These are the activations of a small neural network, seen along a few directions. Each row is one input.
In each table, some parts of the input vary, and every possible input appears once, in random order.
A made-up example of a description, with smaller parts first: one of 6 places along a line, together with either a single point or one of 11 places along a line or (one of 3 separate values, together with one of 8 places around a ring).
Shared parts are said once, and a part with two or three values counts as separate values.
(in the rows, 100 means zero)

Rows:
x1: [107, 111, 100,  97,  87,  99, 111,  63, 116, 100,  80]
x2: [110,  81, 115,  99,  76,  89, 104,  82, 111, 101,  74]
x3: [ 96,  99,  94,  85, 106,  84, 122,  72, 124, 100,  85]
x4: [128, 101,  99, 100, 109, 111,  78,  86,  72, 112, 107]
x5: [ 96,  70, 108,  89,  97,  79, 116,  90, 118, 103,  76]
x6: [ 91, 115,  90,  96, 116,  89,  95,  90, 140, 113,  98]
x7: [105, 126,  98, 105,  95, 100,  84,  83, 133, 111,  95]
x8: [122,  76, 110, 104, 124,  84, 105, 100,  94, 112,  91]
x9: [118,  89,  92,  87, 128,  96,  87,  96,  78, 112, 111]
x10: [105, 114, 101, 108, 110, 112,  59,  91,  98, 114, 112]
x11: [139,  87, 118, 112,  99,  91,  93,  95,  86, 110,  93]
x12: [ 58, 122,  96, 118,  43, 142, 129, 171,  57,  46, 131]
x13: [ 34, 105,  87, 100,  80, 123, 149, 183,  68,  50, 131]
x14: [ 91, 103,  93,  99, 131, 101,  69,  98, 105, 116, 114]
Q: Changing only one part turns x6 into x7. The same change can be made to x5. Which row results?
A: x2
Q: What do these inputs look like to the network?
A: one of 2 separate values, together with either a single point or one of 6 places around a ring
Q: Which other rows does x1 become when the choice among 2 separate values takes its other values? List them by row number.
A: x3

Rows:
x15: [132, 103,  82,  99, 160, 115,  71,  58,  72, 144, 122]
x16: [ 78, 137,  67,  87, 118, 126,  93, 144,  58,  85, 150]
x17: [156,  89, 114, 106,  98, 106,  49,  78,  67, 114, 108]
x18: [153,  35, 112, 100, 105,  78, 106,  94,  82, 127,  76]
x19: [ 97,  63, 118,  97,  68,  90, 135, 173,  62,  77, 105]
x20: [ 94, 109, 113, 121,  67, 137,  86, 139,  37,  75, 126]
x21: [ 32, 120,  74, 102, 104, 116,  85, 140, 137,  99, 128]
x22: [120, 131, 113, 103, 100,  82,  88,  44, 157, 119,  67]
x23: [ 98, 114, 103,  96, 141,  77,  44,  81, 152, 133,  97]
x24: [ 61, 140,  80, 110,  58, 119, 133, 101, 144,  79,  94]
x25: [114,  65, 114,  90, 110,  72, 139,  33, 123, 106,  48]
x26: [ 64,  95, 110,  89,  70,  82, 171, 113, 109,  41,  77]
Q: What do these inputs look like to the network?
A: one of 2 separate values, together with one of 6 places around a ring
Q: Changing only the place on the ring of 6 turns x23 into x15. The same change can be made to x21. Which row results?
A: x16
Q: Which other rows does x20 become when the choice among 2 separate values takes its other values? List them by row number.
A: x17
